These are the activations of a small neural network, seen along a few directions. Each row is one input.
In each table, some parts of the input vary, and every possible input appears once, in random order.
Descriptions start from the smaller parts, as in this example, which fits no table here: one of 6 places along a line, together with either a single point or (one of 2 separate values, together with one of 5 places around a ring) or one of 11 places along a line.
Shared parts are said once, and a part with two or three values counts as separate values.

Other details of the inputs shift rows strongly along two fixed directions, in all tables alike. That doesn't count.

Rows:
row 1: [ 32.2  20.8   1.7  13.5  11.3 -15.9  37.6 -16.7  25.7 -17.5 -23.7   9.2
 -38.7]
row 2: [-50.3  38.6  56.8 -40.8  67.6 -34.7 -28.8 -28.3 -30.8  84.7 -35.7 -54.0
  51.9]
row 3: [ 22.6  25.5  20.2  30.2 -11.3 -15.4   7.2  -4.2  53.4 -17.2  -9.9   6.6
 -29.0]
row 4: [ 24.6  25.4 -19.1  -8.4   1.4  -9.1  10.2 -31.6  33.5  18.6 -15.6 -29.5
 -40.9]
row 5: [ 28.8  16.6   5.2  -8.4   3.6  -4.4  18.4 -21.2  20.8  15.7 -15.9  -7.0
 -23.1]
row 6: [ 36.6  13.2  -2.7   6.8   1.6  -9.4  27.5  -9.2  16.5 -11.8 -12.4   6.7
 -28.6]
row 7: [-67.2  14.3  88.3 -40.4  56.9 -52.4 -43.0 -30.4 -21.6  58.7 -11.3 -52.4
  56.3]
row 8: [ 20.0  29.8 -18.8  28.5   1.5  22.5  20.6   4.6  34.4  13.5 -24.2  -7.7
 -32.8]
row 9: [-13.6 -51.9 -48.9 -34.4 -31.5  21.5 -23.1  20.8 -55.2 -24.1  33.9  12.1
  21.6]
row 10: [ -8.3 -38.4 -36.4 -13.6 -17.2  -8.3  -4.1  10.2 -51.1 -49.1  18.8  13.5
  21.5]
row 11: [ 10.7   8.1   7.9  24.4 -12.6  11.1   1.1   5.6  52.1  -6.2   5.1  -8.6
 -22.9]
row 12: [ 15.8  22.8 -24.6  16.2   0.5  36.8  11.5  11.2  31.7  13.8 -16.5  -4.0
 -21.6]
row 13: [ 15.7  18.4   9.4  15.0 -23.8   4.2  -0.6   3.9  48.1  -3.9   7.9   2.2
 -25.9]
row 14: [ 14.1  23.5  24.4  34.1  -3.7 -21.3  12.5  -4.9  49.1 -24.5 -16.8  11.2
 -34.7]
row 15: [-23.2 -44.6   5.6  13.4 -22.4   0.7 -17.1  33.7 -27.2 -46.1  25.8  19.7
  37.4]
row 16: [-20.6 -29.9 -26.3   9.9 -14.2  23.8  -1.4  35.7 -47.1 -20.3   5.8  24.1
  34.8]
row 17: [ 43.3  18.1 -14.9  -5.8  -7.4  20.5  19.8  -8.4  40.0  15.1  -5.8  -3.0
 -44.2]
row 18: [ 31.0  16.1 -26.2   5.5  -8.0  -8.0  18.6 -26.1  34.0 -10.0 -20.0 -15.3
 -41.5]
row 19: [ -7.6 -33.2 -30.1  -0.6 -14.6  27.0  -4.5  22.3 -54.3 -10.9  31.8  30.2
  22.1]
row 20: [-19.2 -42.2 -20.9  12.2   0.5   2.7   6.5  20.9 -69.9 -40.2  19.2  46.8
  31.4]
row 21: [ 19.6  22.9   3.8  20.8  21.4  -8.1  17.0 -20.9   8.9  15.3 -19.2  -1.3
 -18.6]
row 22: [ 36.0  24.8 -20.6  16.1   4.8  32.1  14.7 -13.6  34.9  19.3  -4.9   0.8
 -40.5]
row 23: [-25.9 -44.3  -7.6 -17.7 -39.9  20.7 -32.5  45.5 -27.7 -21.0  50.4  28.2
  39.8]
row 24: [-42.1  21.1  53.2 -53.8  59.4 -26.8 -31.0 -45.6 -43.4  93.8  -9.6 -44.5
  52.7]
row 25: [-57.9  10.6  69.9 -61.5  40.5 -15.5 -59.9 -22.7  -5.6  87.9   8.4 -61.2
  52.7]
row 26: [  7.0 -33.7 -23.9 -18.9 -25.7  19.4   2.7  21.9 -40.8 -18.5  27.8  22.4
   9.5]
row 27: [ 14.9   9.8  14.0  31.8  -8.4   1.9   9.6  -4.5  61.5  -9.4  -7.4  -7.7
 -26.9]
row 28: [-25.0 -43.4   0.4  -5.2 -39.3   4.2 -22.0  37.5 -32.5 -38.8  38.4  34.4
  42.7]
row 29: [-34.2 -35.4 -20.8  15.8   0.0   6.2   5.2  41.2 -63.0 -41.0   1.8  36.2
  39.2]
row 30: [ 22.3  16.6 -19.1  14.9   9.1 -25.7  27.2 -26.9  25.5 -25.9 -26.3  -8.2
 -43.5]
Each input here is: one of 5 places along a line, together with either one of 2 separate values or one of 4 places along a line.
- Changing only the place on the line of 5 turns row 29 into row 16. The same change can be made to row 14. Which row results? => row 28
- Change only the place on the line of 4 in row 26. List by row number the other rows that result. => row 4, row 8, row 19
- List by row number the other rows that have the place on the line of 5 in common with row 15. => row 2, row 3, row 6, row 10, row 21

Rows:
row 31: [ -4.9 -69.3 -30.6 -26.8 -42.8   0.4   4.4  35.0 -62.8 -80.7  26.1  30.4
  37.7]
row 32: [ 60.3   4.7 -43.1  31.3 -45.0 -12.9  44.7  -6.7  41.5 -58.1 -23.1  14.3
 -48.0]
row 33: [-32.4 -49.3  13.5 -42.0   7.2 -32.6 -32.3 -31.4 -77.7   4.4  30.9 -11.1
  60.9]
row 34: [ 29.4   8.8  -8.4  37.0  17.4   4.3  42.5  13.6   6.1 -30.9 -25.8  36.0
 -35.0]
row 35: [ -8.3 -28.9   1.4  54.5 -48.1  51.1  -6.5  61.0  25.9 -39.8  27.3  33.7
  24.8]
row 36: [ 15.5  12.8 -45.6  47.3  -4.4  -1.0   4.1 -25.1  42.9 -22.3 -10.7  -8.1
 -53.0]
row 37: [-18.6   5.6 -15.8 -23.4   0.4  16.5 -14.1   7.4 -33.0  50.6 -15.0 -24.0
  40.9]
row 38: [ 20.7  16.5 -21.6   2.9  -1.8  39.4  17.1  13.6  23.8  17.5 -26.0 -18.6
 -14.9]
row 39: [ -9.2 -21.5 -16.2   2.3  10.2  44.0  -1.9   9.6 -20.7  20.8  17.1  -7.5
  20.8]
row 40: [ 11.2  10.6 -32.0  24.1   1.2   2.1  12.5   6.2  53.7 -29.5 -21.9 -14.1
 -55.3]
row 41: [ -5.6  55.2  25.4  -6.4  39.2 -39.3  19.3 -30.1 -16.8  50.3 -52.2 -13.0
   4.2]
row 42: [ 26.8   6.0  39.1  53.3 -30.8 -26.9  16.7   4.7  86.7 -47.1   2.8   3.4
 -31.9]
row 43: [-23.1 -14.2   3.7 -30.4  21.4  28.2 -14.8  15.2 -27.4  44.7  -0.5 -26.3
  35.4]
row 44: [ 33.5  47.8  15.3 -41.3   3.4   2.9   1.8 -21.4  38.6  41.2 -11.6 -17.7
 -36.2]
row 45: [-25.3 -39.4 -18.7  14.5   8.8  -1.8   3.0  11.9 -96.0 -27.2  26.2  53.4
  47.0]
row 46: [ 21.2 -55.0 -27.1  16.7 -30.5   3.8  22.9   6.2 -15.7 -69.0  29.9  26.6
 -10.8]
row 47: [ 20.2  17.9  15.7 -26.2  10.5   5.8  -1.8 -25.3  20.6  43.7  23.4  -6.6
 -27.7]
row 48: [ -7.6  -1.8  -2.3  72.9 -45.4   3.6  -9.6  43.9  65.4 -75.0   9.9  12.6
 -33.1]
row 49: [  8.0  15.1  53.6  10.5 -31.8   5.2 -14.2   5.6  68.4  11.1  16.5  20.3
 -17.8]
row 50: [-57.6  -1.9  18.3 -32.2  39.6 -18.7 -38.5 -26.7 -25.0  34.0   1.6 -45.9
  22.3]
row 51: [ 22.6  12.6  31.3 -19.3  21.2 -32.6  14.5 -35.2  35.1  11.7 -26.0 -38.8
 -29.9]
row 52: [-39.4 -47.0 -69.4  -3.6 -43.6   4.0 -16.0  45.3 -58.0 -61.3  17.3  28.2
  37.3]
row 53: [ 53.1  20.0 -25.4  13.9 -17.9  14.0  10.7 -25.6  35.4  10.5  24.7  19.7
 -55.0]
row 54: [-44.3   1.0  -9.1 -36.8  15.7 -15.0 -23.7   2.8 -14.9   1.3 -11.9 -29.7
  22.6]
row 55: [  4.0  58.9  32.4 -65.2  16.5 -26.9 -22.5 -40.8   4.9  92.4 -13.3 -40.5
   4.0]
row 56: [-55.1 -27.4  57.9  11.7   9.4 -17.7 -33.0  44.3 -54.9 -20.3  22.0  46.0
  84.8]
row 57: [  2.3  36.9  52.5 -69.1  39.1 -15.5 -24.5 -34.5  15.5  87.7  -3.7 -38.9
  -8.8]
row 58: [-19.2  10.3  20.9 -22.1  36.3 -15.4   7.2   2.9 -50.5  10.6 -25.6   7.6
  28.9]
row 59: [-10.6  -8.7   9.1  14.4  33.0  -2.1  19.7  -0.2 -46.3  -7.0   3.2  28.2
  13.5]
row 60: [ 32.3  23.4 -24.7  37.3  11.7  32.9  12.1 -26.1  34.9  35.8 -11.7 -19.5
 -27.6]
- What do these inputs look like to the network? => one of 5 separate values, together with either a single point or one of 5 places along a line
- Changing only the choice among 5 separate values turns row 36 into row 53. The same change can be made to row 52. Which row results? => row 55
- Change only the choice among 5 separate values in row 38. List by row number the other rows that result. => row 31, row 44, row 54, row 58
- Change only the place on the line of 5 in row 51. List by row number the other rows that result. => row 31, row 32, row 33, row 46

Rows:
row 61: [-42.8 -45.4   9.5 -10.2  -8.6  -0.7 -28.7  24.3 -42.5 -17.9  34.5  13.3
  44.4]
row 62: [ 14.4 -48.2 -27.9  38.3 -55.9  30.5   6.3  50.7   1.8 -78.9  38.6  60.1
  -7.4]
row 63: [-12.5  17.6  28.3  20.1  12.1 -21.4   4.1   3.0  26.8  -3.4 -26.9  -8.2
   1.9]
row 64: [ 11.2 -32.1 -32.6 -17.6 -10.3  17.6   8.2  15.5 -51.6 -16.7  20.9  26.2
  13.4]
row 65: [ 62.9  19.9 -40.4  30.4 -14.4  26.5  46.1  -5.9  42.8 -17.4 -18.1  15.1
 -64.4]
row 66: [ 40.2  18.0 -38.3  21.0   2.9  17.5  37.0 -14.2  24.5  -6.5 -22.6  -1.2
 -48.0]
row 67: [  0.3 -39.6 -28.6  58.6 -39.1  16.3  11.5  48.8  -3.1 -90.6  22.1  55.4
  -2.1]
row 68: [ -7.0  12.4  36.9 -18.7   4.7  -7.6 -22.4 -16.7  24.5  35.3   5.5 -23.0
   8.3]
row 69: [ -7.9  18.9  23.4 -49.5  25.3 -40.6  -8.9 -41.5 -20.8  34.8 -12.1 -27.5
   9.4]
row 70: [-34.7 -47.5   6.3  15.8 -17.1   0.9 -19.8  32.0 -43.5 -38.5  37.3  28.8
  46.0]
row 71: [ -5.7  29.9  33.2 -29.1   5.2 -10.8 -23.6 -15.6  38.9  42.6  -9.2 -40.0
  -4.4]
row 72: [-44.4 -24.0  44.2 -18.0   3.9 -13.0 -35.5  13.5 -42.9   8.5  32.9   7.1
  61.9]
row 73: [-49.5 -17.9  -0.7 -56.3  28.1  -0.3 -29.0  -6.8 -87.7  44.0   8.5 -21.6
  61.8]
row 74: [-17.4  15.8  19.4 -21.0   8.0 -12.3 -22.2 -10.5  24.8  29.1  -6.1 -41.7
   1.1]
row 75: [ 11.7  26.6 -22.9   1.0  24.5  10.3   9.8 -17.6   1.5  36.8 -23.8 -18.1
 -16.1]
row 76: [-63.3 -19.4  59.4 -36.1  20.3 -23.6 -44.6  10.6 -51.6  20.9  19.1  -2.5
  73.4]
row 77: [ 52.0  28.4 -42.6  27.4  -9.1  29.4  34.8  -2.8  39.7   6.3 -22.1  11.2
 -55.9]
row 78: [ 16.4  42.7  25.8  14.7  13.0 -11.4   2.0 -36.6  76.8  35.3 -21.4 -40.0
 -38.2]
row 79: [  7.8   2.4 -14.1 -14.2   7.9 -28.0  10.4 -26.9 -11.7 -10.4 -10.8  -9.5
 -12.2]
row 80: [ 19.4  23.1  13.6  41.4 -13.2  -5.4  22.5  16.0  54.4 -28.7 -24.3  16.7
 -27.5]
row 81: [ 26.7  50.0   9.1 -12.9  48.5 -13.9  19.1 -54.7  30.4  60.5 -41.2 -46.1
 -35.1]
row 82: [ 22.1 -31.6 -61.0  14.8 -36.7  39.8  22.9  35.4 -31.7 -45.0  19.3  45.6
  -9.9]
- What do these inputs look like to the network? => one of 2 separate values, together with either a single point or one of 4 places along a line or one of 6 places along a line
- Changing only the choice among 2 separate values turns row 65 into row 66. The same change can be made to row 72. Which row results? => row 70
- Start at row 64 and move only the place on the line of 4, one step at a time. The first step leads to row 65. Which rows follow, in order? => row 82, row 77

Rows:
row 83: [-12.0  25.3  38.4 -11.9  45.8 -13.7   1.6 -28.3 -24.3  55.3 -20.3 -14.7
  27.0]
row 84: [ -0.2 -35.1  -7.5   1.7  -1.1  -1.6  11.4   7.4 -51.3 -35.0  20.5  43.5
  17.9]
row 85: [-27.6   0.8  18.8   3.7   0.2  14.8 -29.7  16.3  -0.5  20.6  17.9   0.8
  25.6]
row 86: [  2.8 -22.5 -15.2 -29.4  -8.3  20.4  -5.3  14.6 -33.0   7.7  22.3   1.8
  12.3]
row 87: [ 35.0   3.0 -49.6  33.8 -22.8  43.0  26.8  30.4   7.6 -24.4   3.0  34.7
 -34.7]
row 88: [-14.7 -34.0 -19.7  -6.4  -4.5  -7.3   4.9  19.1 -44.3 -48.7   4.8  26.3
  20.2]
row 89: [ 13.3   5.7 -53.2  36.3 -11.8  25.1  14.0   6.0  24.5 -15.9 -10.2  -0.7
 -35.3]
row 90: [-28.2 -12.1  38.1  -4.4   3.5 -26.3 -14.7   5.1  -3.3 -13.8   4.1   2.9
  19.5]
row 91: [-12.0  27.7  23.2 -26.6  36.5   9.2 -13.6 -26.3 -16.4  75.1  -5.8 -16.3
  17.5]
row 92: [ 16.0  49.8  11.0  19.1  31.4 -10.7  24.2 -23.2  41.4  24.8 -55.8 -26.3
 -26.1]
row 93: [-14.6 -14.1  24.2 -15.9  -8.3   9.7 -30.0   8.5   7.3  13.7  29.1 -13.0
  20.8]
row 94: [ 25.9  29.7  24.7  12.5 -12.5 -19.5  -0.5 -22.4  62.8   1.7  -1.1 -10.2
 -35.6]
row 95: [-23.3 -10.0  38.9   4.3   8.8 -25.8 -18.0   1.6  -6.5 -11.8  10.3   6.3
  19.5]
row 96: [-11.6 -39.4 -41.0 -16.5 -27.7 -10.4 -10.8   4.0 -41.8 -39.7  22.5   6.6
  13.5]
row 97: [ 10.7  34.3  31.3  48.3  12.4  -8.6  11.8  -3.6  56.7   5.6 -23.3  -6.7
 -19.3]
row 98: [  0.4  11.3  27.9 -44.3  27.4   3.6 -13.3 -34.0  -9.1  69.6   4.7 -28.6
  12.3]
row 99: [-14.8 -32.0 -31.3 -20.8  -9.6  12.1 -16.3   2.8 -24.7  -5.9  18.2 -19.0
  13.4]
row 100: [ 35.8  18.1 -23.8  -1.7 -14.9  -8.9  19.3 -14.8  34.2 -13.8 -17.7  -2.4
 -39.5]
row 101: [ 17.1 -18.4 -43.8  42.6 -13.5  -7.4  30.0   2.0  10.2 -70.3  -6.7  18.2
 -37.0]
row 102: [ 20.1  20.4  19.6   6.2 -12.0   9.5   1.2  -5.7  74.4  14.6  -4.5 -24.8
 -34.4]
row 103: [-12.2 -34.8   1.5 -13.5 -43.8  -5.3 -17.8  23.6 -13.1 -40.9  33.2  22.1
  19.9]
row 104: [-29.4 -14.0   5.3   0.6 -17.4  21.4 -23.2  32.5  -5.1  -0.4  18.6  10.6
  27.1]
row 105: [ 20.0  26.5 -31.4  19.6  -0.8  26.6  15.6   4.5  34.0   7.6 -25.0  -1.4
 -33.1]
row 106: [ -9.8  10.3  27.1 -24.1  34.4 -29.1   2.2 -18.1 -30.0  16.4  -9.6  -8.0
  10.4]
row 107: [-30.2 -17.9  20.3  15.7  -8.2  -2.1  -8.6  31.5 -13.2 -18.7   3.6  12.6
  36.5]
row 108: [-13.1  17.7  22.8  -9.6  32.9 -11.5   3.9  -5.1 -31.3  31.7 -19.6 -10.9
  23.7]
row 109: [ 42.7  35.0  -2.8  -6.1  -0.5 -17.0  22.3 -26.5  31.8  15.0 -16.4  -9.0
 -46.5]
row 110: [ 50.7 -12.3 -36.6  19.2 -35.5  11.1  31.3  -0.1   8.2 -37.7  14.7  42.7
 -37.9]
row 111: [-27.0 -20.2 -20.7  12.9   6.9  -6.0  -1.2   9.3 -38.7 -19.9  -7.2  -4.0
  27.5]
row 112: [ -9.9   1.4   3.5 -45.1  13.0   4.8 -17.5 -11.3  -6.4  37.7  -4.4 -33.2
  14.8]
- What do these inputs look like to the network? => one of 5 places around a ring, together with either one of 2 separate values or one of 4 places along a line
- Changing only the place on the ring of 5 turns row 110 into row 91. The same change can be made to row 103. Which row results? => row 104
- Start at row 108 and move only the place on the ring of 5, one step at a time. The first step leads to row 106. Which rows follow, in order? => row 109, row 86, row 87
- List by row number the other rows that have the place on the ring of 5 in common with row 108. => row 83, row 92, row 97, row 107, row 111
